B =
[[2 3 6 5 6 3 4 2 2 5 5 1]
 [3 4 3 3 4 5 3 3 3 5 5 4]
 [5 2 6 4 5 3 3 5 4 3 3 4]
 [6 5 3 4 4 6 3 5 3 3 1 7]
 [5 4 2 2 3 4 4 5 5 4 3 5]
 [4 6 3 2 2 6 6 2 5 6 3 2]
 [5 0 5 2 4 3 5 6 5 7 2 4]
 [4 4 3 2 2 5 4 2 3 6 6 3]
 [3 3 3 3 4 3 3 4 5 1 5 4]
 [4 5 3 3 3 4 5 3 4 5 4 3]
 [4 3 5 3 5 5 3 3 5 3 3 3]
 [5 4 5 3 4 5 4 3 5 4 3 3]
 [5 5 4 5 5 6 3 4 3 4 2 6]
 [4 5 5 6 5 4 4 3 3 5 3 4]
 [4 5 5 5 5 4 5 4 3 6 3 4]
 [2 4 2 5 5 2 3 5 3 5 5 5]]
The largest entry in the last column is 7
What is the bottom-right entry? 5
The smallest entry -> 0
What is the top entry of the column that holds the smallest entry? 3
The top-right entry is 1
The 2nd entry on the diagonal from the top-right corner -> 5
What is the entry directly above the smallest entry? 6
What is the fifth entry in reading order? 6
The fifth entry from the end, reading row by row is 5
What is the entry just left of the smallest entry? 5
The entry in the top-left corner is 2
The third entry, reading row by row -> 6
The third entry from the end, reading row by row is 5
The bottom-left entry -> 2
What is the largest entry in the first column? 6
What is the third entry on the diagonal from the top-right corner? 3

Questions about the table below. Indices start at 0.
1) Which number is the entry directly above 15.3?
2) Which number is the entry just left of -38.1?
3) Which number is the bottom entry of the column that holds the smallest entry?
4) Which number is the entry just right of 13.3?
5) Which number is the entry in row 2 and column 1?
6) Which number is the maximum?
7) Which number is the entry directly above the smallest entry?
8) Which number is the entry at row 0, column 1?
[[  9.1  46.4  14.4  47.1  32.1 -66.0  44.1]
 [-45.7 -55.3 -47.6 -56.6  16.0  59.6 -55.8]
 [-36.1 -37.9 -36.8 -38.1  19.7  36.3 -38.9]
 [-55.7 -74.1 -58.9 -75.1  13.9  82.1 -73.7]
 [-51.0 -65.3 -53.5 -66.4  14.8  71.0 -65.7]
 [ -1.6  26.1   1.8  27.8  31.2 -41.0  26.4]
 [-51.2 -65.8 -53.7 -66.6  15.2  71.3 -65.9]
 [ -8.2  14.4  -5.4  14.5  27.5 -26.0  13.2]
 [-47.4 -59.4 -49.9 -58.5  18.4  62.1 -58.2]
 [-55.8 -74.3 -58.7 -75.5  13.3  81.1 -75.3]
 [-13.6   4.0 -11.7   5.0  27.4 -13.7   4.3]
 [ -7.4  15.7  -4.6  16.0  27.9 -28.0  14.5]
 [ -8.0  14.0  -5.3  15.3  28.7 -27.8  12.9]]
1) 16.0
2) -36.8
3) 15.3
4) 81.1
5) -37.9
6) 82.1
7) -58.5
8) 46.4

Questions about the array below.
1) Read off the entry just right of -3.9.
2) Read off the entry in the bottom-left corner.
3) Read off the fourth entry from the end, reading row by row.
4) Read off the 1st entry on the diagonal from the top-right corner.
5) Read off the fifth-last entry, reading row by row.
6) Read off the last entry, reading row by row.
7) Read off the third entry in reading order.
8) Read off the first entry, reading row by row.
[[ -3.9  23.5  73.3   1.3  49.2 -19.4]
 [-14.1  16.0   2.3  16.6   6.5  -7.7]]
1) 23.5
2) -14.1
3) 2.3
4) -19.4
5) 16.0
6) -7.7
7) 73.3
8) -3.9

Read these off the row that follows.
1) What is the entry just right of the centre entry?
2) What is the smallest entry?
3) What is the entry just right of the largest entry?
4) What is the entry just left of 16.7?
[-43.1  54.3   5.4  33.2  20.6  -0.8 -71.4  38.7  16.7  76.7  28.0  47.7
 -38.8  18.3  22.2]
1) 16.7
2) -71.4
3) 28.0
4) 38.7

[-82.6   2.3  -1.5  47.9  54.4 -62.7  31.3  79.2 -62.7 -28.4  17.7]
The third largest entry: 47.9
Give the first entry.
-82.6
Give the entry just right of -82.6.
2.3
The third entry from the left -> -1.5
Give the second entry from the right.
-28.4
Give the maximum.
79.2
The 2nd largest entry -> 54.4
The entry just left of the largest entry -> 31.3

[[ -5.8  17.2 -19.2  -6.5   6.8  -4.1   9.7  -3.7 -23.4   2.5  28.3  28.1
   16.0]
 [ -5.6 -21.5  61.9   7.5  14.7   5.7 -10.1  27.0  15.0  -5.7 -32.5 -59.2
  -18.2]
 [  3.0  18.5 -47.8  -6.5  -9.3  -4.8   9.0 -19.9 -15.0   4.6  28.4  47.5
   16.0]
 [ -8.5  29.1 -36.5 -10.9   9.1  -7.0  16.2  -8.5 -38.2   4.5  47.5  50.1
   27.0]]
The entry just left of 50.1 -> 47.5
The entry just left of 16.2 -> -7.0
The entry just right of 2.5 is 28.3
Find the entry just left of -7.0.
A: 9.1
The entry just right of -4.1 -> 9.7
The entry just left of -36.5: 29.1
The entry just left of -4.8 -> -9.3
The entry just left of -47.8 is 18.5
Find the entry just left of 9.1.
A: -10.9
Find the entry just right of -19.2.
A: -6.5
The entry just left of 61.9 -> -21.5

[[ 43.4 -26.7  24.1   9.4   3.6 -25.3]
 [  8.9  82.1  15.9  11.0 -43.7  18.0]
 [-48.9   2.0 -32.7  41.6  35.7  -8.3]
 [-29.3 -34.9 -47.1 -42.0 -18.7 -50.1]
 [-40.6  57.4  17.6 -17.8  64.0  33.3]
 [ 11.4  59.2  26.5 -62.4 -76.3 -15.2]
 [-19.2  -5.6  26.0  45.9  40.5  31.0]
 [-34.5 -34.7  52.4   6.6  38.1  28.7]
 [ 30.4 -11.9 -49.9  46.4 -31.2  -5.4]
 [ 33.4   2.7 -53.5 -36.9  32.3  25.9]
 [ 15.0 -31.2 -32.7  -2.8  33.2 -13.3]
 [  9.3  39.9 -48.1  11.4 -37.8  -1.8]
 [ 22.8  17.2 -16.7 -14.7  -3.3  18.1]]
Give the first entry in reading order.
Answer: 43.4
Give the 2nd smallest entry.
Answer: -62.4
Give the smallest entry in the last row.
Answer: -16.7
Give the entry directly above 41.6.
Answer: 11.0
Give the entry directly below the smallest entry.
Answer: 40.5
Give the last entry in the row that holds the largest entry.
Answer: 18.0
Give the bottom-right entry.
Answer: 18.1
The entry just right of -19.2 is -5.6
Give the top entry of the column that holds the smallest entry.
Answer: 3.6
The top-right entry is -25.3
The maximum -> 82.1
The entry directly above -49.9: 52.4
The 2nd largest entry is 64.0
The entry just right of -26.7: 24.1
Give the second entry on the diagonal from the top-right corner.
Answer: -43.7
The entry just left of -34.9 -> -29.3
The bottom-left entry -> 22.8
Give the entry directly above the largest entry.
Answer: -26.7
Give the largest entry in the last column.
Answer: 33.3
Give the 3rd smallest entry.
Answer: -53.5
Give the entry directly below 26.5.
Answer: 26.0
The entry directly above -1.8: -13.3
The bottom entry of the column that holds the smallest entry -> -3.3
The last entry in the row that holds the smallest entry -> -15.2
The entry directly below 31.0: 28.7
The smallest entry in the first column is -48.9
Give the entry directly below 40.5.
Answer: 38.1
Give the entry directly below -34.9.
Answer: 57.4
The entry just left of 41.6 is -32.7
Give the entry directly below 18.0.
Answer: -8.3
